A small network was shown many inputs. Here are its activations along a few directions, one row for each input.
In each table, some parts of the input vary, and every possible input appears once, in random order.
A made-up example of a description, with smaller parts first: values(2) and (point or ring(9) or (line(4) and ring(8))).
Shared parts are said once, and a part with two or three values counts as separate values.
(in the rows, 128 means zero)

Other details of the inputs vary at random and push rows far along two fixed directions, the same in every table; ignore that.

A family of inputs:
r1: [107 139 129 127 100 106 120 127  95 132 164 129  47 125]
r2: [137 131 132 108 115 119 126 125 161 138 115 131 112 137]
r3: [126 100  96 142 134 168 156 157 126 123 110 119 195 157]
r4: [122 128 123 130 120 119 115 150 112 121 152 136  95 125]
r5: [118 121  89 127 158 152 149 138 125 105 112 116 179 151]
r6: [124  68  62 172 167 179 160 140  39 127 131  74 196 128]
r7: [149 153 152 132 136 114 126 124 140 132 101 144  96  86]
r8: [160 165 151 135 156 140 132 127 189 118  82 187 184 134]
r9: [114 113  90 136 122 134 132 148  60 137 159  89  96 105]
r10: [150 132 122 130 128 150 140 149 163 117 122 131 150 126]
r11: [118  94  90 161 109 126 122 137  64 132 153  92 106 130]
r12: [127  87  64 170 170 183 159 130  82 112 108 116 230 150]
r13: [142 171 185 106 113  99 126 111 239 125 117 172 110 134]
r14: [178 173 172  96 130 124 110 107 214 114 114 219 128 128]
r15: [ 92  93  78 150 157 153 168 139  64 113 135  72 171 166]
r16: [141 131 121 128  93 113 114 125 108 144 154 111  60  97]
r17: [112 121 121 120 127 131 128 133  98 136 143  88 128 109]
r18: [111 108 109 138 121 113 118 137  62 130 157  98 111 125]
r19: [125 157 191 122 148 138 126 119 186 128 121 167 162 137]
r20: [123 114 105 162 122 156 164 149 119 115 129 122 182 161]
r21: [120 107 128 140 114 121 121 121 108 128 130  94 143 134]
r22: [134 126 138 132 135 121 129 131 179 118 118 130 159 139]
r23: [150 160 161  83 144 133 139 152 229 111  98 187 156 146]
r24: [126 116 127 145 132 132 135 107 102 128 140 135 109 136]
r25: [150 150 147 112 140 143 148 166 179 110 121 159 194 125]
r26: [165 172 195 123 138 100 108 127 215 113  86 204 103 109]
r27: [112 101 133 155 170 157 125 140 103 126 126 109 205 140]
r28: [136 161 135 106 129 135 118 134 180 109 121 170 115 131]
r29: [159 154 175 112  93  92 101 122 180 122 133 164  94 121]
r30: [106 121 111 139 137 151 150 145 111 110 137 119 140 155]
r31: [131 103 101 157 143 162 148 160 135 105 117 120 196 159]
r32: [113 139 105 122 105 111 107 122  89 135 153 126  59 112]
r33: [122 138 145  96  97  97 107 126 113 150 146 140  67 109]
r34: [125 125 145 138 122 142 155 128 157 115 112 123 200 158]
r35: [109 105 111 151  99 118 139 114  61 135 149  82 118 139]
r36: [117 115 122 123 123 124 135 126 141 144 119 111 142 131]
r37: [117 140 155  94 112 114 114 129 149 142 128 142 110 122]
r38: [103 108  82 144 123 124 128 102  88 141 132  76 128 124]
r39: [119 134 134  99 106 114 104 129 119 143 142 134  47 116]
r40: [153 130 139 110 119 113 102 102  97 144 159 129  59  94]
r41: [111 146 133 106 107 104 102 103 122 137 139 124  80 111]
r42: [115 159 171 104 108 104 119 114 164 128 138 148  92 128]
r43: [107 125 129 102 132 112 125 131 139 140 133 129 108 118]
r44: [118 114 123 135 126 110 109 110  54 169 126 107  72 109]
r45: [141 131 101 148 128 160 152 148 154 110 110 149 201 149]
r46: [132 119 118 126  99 128 127 138 119 144 134 134 108 128]
r47: [134 104 118 127 130 135 122 118  98 146 127 138 110 122]
r48: [131 145 171 111 135 125 100 114 135 151 140 124  99  91]
r49: [158 140 139 145 167 150 147 148 148 126  99 145 194 124]
r50: [125 117 131 132 119 114 119  92  68 137 163 123  69 129]
r51: [133 134 130 144 129 156 157 146 176 105 113 148 179 164]
r52: [124 154 133 105  96  91  97 105 113 139 151 138  52 103]
r53: [110 130 134 158 129 106 133 104  77 137 116 114  80 114]
r54: [106  99  91 134 146 124 125 133  75 118 143  82 107 138]
r55: [106 114 114 149 164 165 130 121  99 133 117 109 208 135]
r56: [132 138 124 114 129 138 126 146 133 122 139 126 102 112]
r57: [161 165 159 108 100 116 117 115 197 117 111 178 140 126]
r58: [149 127 132 126 110 126 133 133 127 128 132 112 145 116]
r59: [125 115 138 119 113 135 136 130 142 133 109 118 173 140]
r60: [133 140 137 109 119 134 133 159 153 130 128 168 129 133]
r61: [147 112 134 141 137 123 105 116 120 125 134 149 100 124]
r62: [120 109 102 152 144 153 170 138 132 112 114 101 195 172]
r63: [115 118 108 122 158 138 149 147 132 121 136 105 161 116]
r64: [120 104 109 158 163 155 162 149  96 130  77 125 204 133]
r65: [142 132 136 123 120 110 114 123 162 121 124 126 101 135]
r66: [121 118  98 119 147 136 140 138 101 122 137  87 119 121]
r67: [120 136 111 149 128 108 111  94  82 140 105 119  76  96]
r68: [153 163 141 108 121 123 122 114 210 116 103 161 128 137]
r69: [149 122 147 121 122 102  89 102 103 134 156 146  59 116]
r70: [110 131 135 111 132  93 105 118 136 129 152 123  68 110]
r71: [121 119 115 126 116 111 121 111 111 148 145  77  87 100]
r72: [120 134 131 118  90 105 102  87 116 141 130 105  84 113]
r73: [135 125 142 147 133  97  90 109  83 146 132 121  63 111]
r74: [118 157 137  97 128 100 109 108 173 128 135 150  82 109]
r75: [125 134 108 127  98 117 104 103 114 136 137 114  62 117]
r76: [ 92 120 115 129 142 120 144 123 116 125 146 108 125 135]
r77: [138 118 131 132 129 148 148 139 144 120 115 102 201 132]
r78: [131 107 124 113 116 116 108 103  68 156 148 126  74 116]
r79: [152 136 123 122 135 138 144 138 173 120 115 118 153 131]
r80: [134 106 119 134 119 144 150 146 121 128 114 124 200 147]
r81: [159 174 188 132 149 127 144 131 209 117  94 198 162 146]
r82: [112 134 148 111 110  96  95 116 118 136 151 118  69 113]
r83: [133 152 153 124 133 137 157 155 175 104 122 170 188 155]
r84: [141 135 135 128 156 159 143 175 187  88 111 168 193 157]
r85: [ 80  68  94 155 162 170 140 135  22 159 131  62 202 137]
Description of these inputs: values(5) and (point or line(4) or (values(2) and ring(6))).
- Changing only the values(5) part turns r75 into r3. The same change can be made to r5. Which row results? => r23
- Changing only the values(5) part turns r34 into r21. The same change can be made to r53. Which row results? => r26
- Changing only the values(5) part turns r40 into r78. The same change can be made to r6. Which row results? => r47
- Which other rows does r32 become when the values(5) part takes its other values? List them by row number. => r1, r4, r9, r60
- Which other rows does r1 become when the ring(6) part takes its other values? List them by row number. => r15, r30, r42, r76, r83

A family of inputs:
r86: [150 150 143 107 102 124 130 135 196 113 127 156 132 137]
r87: [144 153 144  96 128 124 124 146 196 118 126 152 128 123]
r88: [162 150 146 124 109 121 122 118 183 122 106 163 121 124]
r89: [121 150 148  98 108  96 105 105 150 143 132 130  55 109]
r90: [114 139 164 108 106  94  99  98 133 147 146 125  64 120]
r91: [114  99 116 137 142 125 110 115  51 152 145  94 107 105]
r92: [145 147 174 121 133 115 114 114 167 129 117 172 128 132]
r93: [134 118 132 140 163 152 135 141 121 127 115 133 188 122]
r94: [161 147 145 122 110 127 131 132 171 117 122 172 124 132]
r95: [136 120 112 150 147 154 158 150 133 103 120 146 184 158]
r96: [139 144 169 107 109 115 117 116 180 136 123 149 133 130]
r97: [133 152 154 116 120  94  99  94 132 145 125 146  50  98]
r98: [150 120 106 147 129 154 150 142 146 110 106 139 191 146]
r99: [128 148 159 112  91  93 101  95 143 151 136 119  65 106]
r100: [112 113 109 122 135 140 134 155  96 127 147 105 137 126]
r101: [144 121 107 136 158 161 146 159 132 112 122 139 182 134]
r102: [152 156 142 113 135 131 124 133 178 113 119 181 120 128]
r103: [132 161 176 113 125 113 124 118 198 124 117 155 132 132]
r104: [155 151 148 113 139 134 127 147 172 119 128 175 122 119]
r105: [118 110 125 138 147 133 122 115  84 140 127 121 139 126]
r106: [118 123 123 130 146 150 153 162 142 112 124 144 191 152]
r107: [132 146 149 116 115 102  99 115 114 141 143 160  41 110]
r108: [136 124 111 142 158 156 150 142 145 112 100 144 187 142]
r109: [131 148 159 115 116 119 130 143 180 114 133 167 123 144]
r110: [129 126 130 147 161 148 143 130 129 122 103 140 191 134]
r111: [ 93 106 119 140 122 120 121 106  68 145 147  76 107 129]
r112: [124 148 145 110  97  92 106 104 155 134 141 126  46 119]
r113: [125 113 108 139 146 145 129 149  77 130 141 121 128 120]
r114: [133 108 110 150 120 137 136 137  83 130 130 123 140 138]
r115: [115 130 134 130 152 145 148 136 150 120 110 126 196 141]
r116: [125 118 118 153 139 127 135 115  99 129 117 111 138 131]
r117: [105 116 107 127 131 137 137 145  99 124 142 114 136 138]
r118: [128 146 148  94 111  98 102 115 146 145 138 120  56  95]
r119: [102 111 126 124 136 129 128 119  99 139 136 103 140 132]
r120: [112 106 102 151 124 127 124 126  50 132 149 105  90 133]
r121: [120 107 110 155 116 119 118 100  58 149 130  86 110 113]
r122: [135 144 140 109  83  96 106 103 153 142 136 121  58 114]
r123: [127 112  98 149 134 139 137 131  95 116 134 118 131 141]
r124: [111 108 115 157 131 117 120 101  58 142 134  89 105 121]
r125: [108 119 119 141 132 127 140 121 113 129 126  95 146 138]
r126: [155 151 156 114 140 126 119 131 179 128 108 165 124 110]
r127: [109 116 102 127 134 134 139 131 114 128 127 100 139 136]
r128: [118 130 127 128 150 143 151 138 151 119 107 125 191 141]
r129: [119 116 106 142 143 143 133 138  81 127 134 131 128 133]
r130: [125 125 112 135 134 145 151 148 165 104 119 128 182 158]
r131: [142 121 111 140 159 157 146 151 140 117 107 134 186 129]
r132: [137 110  95 146 117 140 134 128  93 124 131 113 133 134]
r133: [122 106 103 155 114 119 122 102  61 147 128  84 107 115]
r134: [138 119 121 141 160 158 146 165 121 118 122 149 184 136]
r135: [143 122 106 138 157 158 145 156 139 113 114 138 183 133]
r136: [146 120 117 146 133 156 150 153 127 113 114 149 191 150]
r137: [117 109 107 134 110 137 140 142  98 127 142 105 141 141]
r138: [110 115 114 138 128 129 139 124 117 128 126  97 138 141]
r139: [120 120 111 137 136 150 160 154 149 102 131 129 186 163]
r140: [151 151 149 127 127 120 125 122 182 114 109 166 119 133]
r141: [148 149 141 110 101 122 129 131 199 118 121 151 132 137]
r142: [130 147 163 114 121 100  92  93 122 148 133 148  55 101]
r143: [106 114 111 137 123 135 140 144 103 118 146 112 136 147]
r144: [114 108  85 144 130 129 122 116  62 136 139  99  91 121]
r145: [110 105 118 153 132 121 116 101  54 145 138  93 105 124]
r146: [160 150 154 124 112 119 120 114 179 128 103 162 122 121]
r147: [115 114 103 121 135 140 139 152 107 123 149 103 137 128]
r148: [137 148 160 115 124  99  92 104 125 149 134 137  56  84]
r149: [135 149 140 112 114 104 104 111 126 137 146 157  37 109]
r150: [129 105 123 146 125 129 123 112  85 143 126 112 144 128]
r151: [147 147 146 109 101 124 134 137 190 116 131 157 130 138]
r152: [150 151 157 127 129 119 123 118 180 120 106 166 120 130]
r153: [131 124 109 119 148 154 149 165 151 109 129 124 187 138]
r154: [129 156 174 100 129 118 118 119 185 130 121 159 127 125]
r155: [108 116 101 126 130 137 142 140 107 122 144 111 134 139]
r156: [113 104 106 152 124 123 125 125  50 135 147 107  92 134]
r157: [117 106 110 138 110 134 141 141  98 129 140 106 145 143]
r158: [138 153 146 109 116 122 130 136 199 106 130 161 123 144]
r159: [140 122 110 150 146 152 151 144 148 102 109 143 184 154]
r160: [144 154 150  96 130 123 125 141 198 122 120 150 128 118]
r161: [112 117 116 125 141 130 134 134 107 134 129  92 140 115]
r162: [108 107 124 120 141 133 125 131  96 140 139  95 144 120]
r163: [124 142 151  99 108 101 104 133 129 138 155 136  55 103]
r164: [147 153 156 110 104 118 126 122 200 128 110 149 130 129]
r165: [ 99 108  85 129 120 122 125 122  75 135 148  80  95 127]
r166: [ 99 104 115 125 132 125 117 120  65 149 149  74 109 108]
r167: [133 122 116 143 157 152 147 135 135 120  98 139 183 138]
r168: [124 128 108 122 145 153 153 156 157 104 122 136 190 151]
r169: [107 107 104 141 106 117 126 107  73 149 137  68 107 121]
r170: [116 107 105 144 140 123 119 116  59 147 135  87 102 100]
r171: [127 141 159 110  92  97  99  96 135 152 141 120  68 110]
r172: [143 142 158 122 100  99  94  91 123 150 131 138  66 104]
r173: [121 125 132 126 154 147 145 146 145 123 116 116 195 127]
- What is each input in this table made of? => values(2) and line(4) and line(11)
- Changing only the values(2) part turns r168 into r102. The same change can be made to r86. Which row results? => r132
- Changing only the values(2) part turns r140 into r112. The same change can be made to r136. Which row results? => r137
- A walk changes only the line(11) part. It starts at r92 and steps to r145. List the rest of the walk in order. => r124, r116, r152, r140, r159, r123, r95, r120, r156
- Which other rows does r103 become when the line(4) part takes its other values? List them by row number. => r99, r115, r173
- Which other rows does r93 become when the values(2) part takes its other values? List them by row number. => r166
- A walk changes only the line(4) part. It starts at r161 and steps to r128. List the rest of the walk in order. => r125, r169
